Each row below holds a small network's activations on one input, seen along a few directions.
Each table varies a few parts of the input and shows all the possible inputs, shuffled.
A made-up example of a description, with smaller parts first: one of 5 places around a ring, together with either a single point or one of 11 places along a line or (one of 2 separate values, together with one of 6 places along a line).
Shared parts are said once, and a part with two or three values counts as separate values.
(in the rows, 128 means zero)

Other details of the inputs shift rows strongly along three fixed directions, in all tables alike. That doesn't count.

Table:
row 1: [119 172  88 147 170 136 152 175 175 110 104]
row 2: [170 132  45 157 116 151 119 166 145 142 136]
row 3: [129  90 176  90  83 153 141 106  93  90 164]
row 4: [ 61 165 216  74 182 118 149 120 135  68 116]
row 5: [108 160 154 106 163 133 174 163 142  66 143]
row 6: [139  85 138 126  73 140 113  98 100 143 141]
row 7: [183  82 117 125 139 148 168 130 141  69 179]
row 8: [122 174  90 139 176 135 149 180 174 119 113]
row 9: [146 101 184 104  86 140 133 103  91  79 166]
row 10: [126 133  89 153 132 126 130 139 139 167 105]
row 11: [164 115 123 121 102 171 170 151 113  82 162]
row 12: [163 117 125 114 104 169 144 158 137  80 175]
row 13: [ 71 178 146 120 191  99 126 131 161 135  79]
row 14: [173 113  82 148  97 142 123 154 128 136 160]
row 15: [110 117 120 145 112  84  72  84 112 194  96]
row 16: [145 146  97 155 139 125 110 137 147 161 108]
row 17: [103 103 201 108  99 104  98  74 100 129 131]
row 18: [174 132  52 151 118 158 128 174 147 128 147]
row 19: [127  76 124 145 145  83  92  67 141 175 112]
row 20: [145 132  96 150 119 129 109 124 134 144 109]
row 21: [ 79 159 184 111 176 106 145 113 127 138  91]
row 22: [111 118 120 132 113 104  73  87 115 173  97]
row 23: [ 80 165 179 118 173  91 135 109 126 119  91]
row 24: [110 166  76 143 173 128 162 171 155 138  96]
row 25: [114 169  80 141 180 129 160 176 151 147 105]
row 26: [158 116 117 138  98 142 109 118 123 129 135]
row 27: [124 128 162 108 125 130 140 133 121  95 153]
row 28: [139  98 180  94  90 140 127 111  91  86 178]
row 29: [111 114 185  91 109 136 120 103 117  87 143]
row 30: [145 102  80 142 173 109 134 123 153 136 132]
row 31: [123 123 123 128 126 127 125 127 124 159 123]
row 32: [169 116 130 120 106 172 169 156 117  91 170]
row 33: [163 125  42 155 116 152 140 167 129 152 134]
row 34: [129 128 128 142 123 114 115 126 132 146 126]
row 35: [134 140  96 149 131 133 119 144 155 139 114]
row 36: [124 105 161 132  97 103  62  61 106 183 105]
row 37: [139 140 102 154 135 120 127 151 146 148 126]
row 38: [117 119 130 137 119  92  80  95 108 186 113]
row 39: [140 120 174 116 114 129 131 116 108 106 152]
row 40: [121 125 163 110 118 143 133 125 135  86 140]
row 41: [ 69 178 140 123 193  87 135 132 139 133  83]
row 42: [147 134  96 160 123 110 107 124 125 169 113]
row 43: [131 139  89 160 131 112 118 140 141 155 110]
row 44: [166 107  78 141  95 156 136 151 123 143 151]
row 45: [105 153 160 107 161 149 187 163 144  78 136]
row 46: [ 70 179 142 118 193  99 126 130 152 132  78]
row 47: [155 112 117 111 105 171 165 158 112  88 172]
row 48: [133 129  84 150 122 109 102 126 119 165 115]
row 49: [124 115 116 137 110 130 126 119 121 149 116]
row 50: [134 121 117 138 115 130 128 115 111 148 113]
row 51: [119 108 160 102 107 141 140 115 107 111 145]
row 52: [131 133 118 143 123 119 100 109 130 153 103]
row 53: [130 121 118 144 111 116 114 120 125 139 123]
row 54: [109  95 153 120  99 102  77  69  89 199 112]
row 55: [167 112  73 148  92 141 125 148 123 124 151]
row 56: [115 159 161 107 166 149 190 159 134  77 133]
row 57: [114 101 154 121  99 101  56  67 104 186 112]
row 58: [161 117 121 114 101 169 144 156 135  76 172]
row 59: [ 75 180 150 118 196  94 144 142 142 123  97]
row 60: [131 142  83 150 138 111 115 141 129 157 115]
row 61: [171 130  53 167 111 152 121 166 158 142 134]
row 62: [107 102 200 102 103 118 113  68  86 139 122]
row 63: [132 124 117 136 116 115 111 124 123 146 130]
row 64: [171 122 128 122 104 171 149 151 130  74 167]
row 65: [ 75 177 155 128 191 101 127 133 168 139  81]
row 66: [155 111 120 113 102 170 166 158 120  88 171]
row 67: [112 111 134 140 112 107  95  92 117 194 101]
row 68: [108 153 164 107 164 149 186 165 146  82 139]
row 69: [ 76 169 229  89 185 107 163 121 128  75 120]
row 70: [148 110 113 148  95 122 105 120 121 150 137]
row 71: [110 114 184  91 108 136 121 102 116  85 142]
row 72: [128  90 172  87  86 153 140 105  84  87 163]
row 73: [122 173  92 152 175 129 141 174 180 136 104]
row 74: [144 146  97 154 137 120 130 143 133 141 118]
row 75: [115 105 138 116 105 123 111  97  96 152 122]
row 76: [157  53 127 123 112 115 108  77 123 130 160]
Each input here is: one of 4 places along a line, together with either a single point or (one of 3 separate values, together with one of 6 places along a line).
The inputs of row 4 and row 35 match in every part but the place on the line of 4. If row 25 is changed in the same way as row 4 into row 35, which row does it become? -> row 67
The inputs of row 70 and row 59 match in every part but the place on the line of 4. If row 73 is changed in the same way as row 70 into row 59, which row does it become? -> row 57
Which other rows does row 64 become when the place on the line of 4 takes its other values? List them by row number. -> row 2, row 58, row 61
Start at row 55 and move only the place on the line of 6, one step at a time. The first step leads to row 15. Which rows follow, in order? -> row 5, row 63, row 27, row 14

Table:
row 77: [ 94 188 132 140 213  81 146 145 156 124  95]
row 78: [136  82  89 129  78 131  87 101 105 173 126]
row 79: [146 124  52 146 127 142 121 153 149 141 127]
row 80: [138 124 133 145 133  89  93 102 126 139 134]
row 81: [171 123 104 157 133 146 132 144 167 114 142]
row 82: [115 180 144 141  56 140  57 126  98 173  99]
row 83: [102 140 202 103 160 146 171 122 138  76 137]
row 84: [ 80 153 155 115 169  82 143 125 103 165  87]
row 85: [ 76 132 109 121 139 110 117 112 120 180  86]
row 86: [114  89 225  87  95 147 143  81  94  99 151]
row 87: [145  80 118 120  85 132  81  93 121 133 146]
row 88: [131 151  83 158 154 113 148 155 123 153 115]
row 89: [132 110 145 117 111 148 152 120 110 145 124]
row 90: [131 115 149  93 134 133 123 128 152  66 150]
row 91: [152 141 109 135 143 135 167 167 127  90 157]
row 92: [188 117  98 141 117 174 167 172 159  77 169]
What do these inputs look like to the network? -> either a single point or (one of 3 separate values, together with one of 5 places along a line)
Which other rows does row 85 become when the place on the line of 5 takes its other values? List them by row number. -> row 78, row 79, row 87, row 90
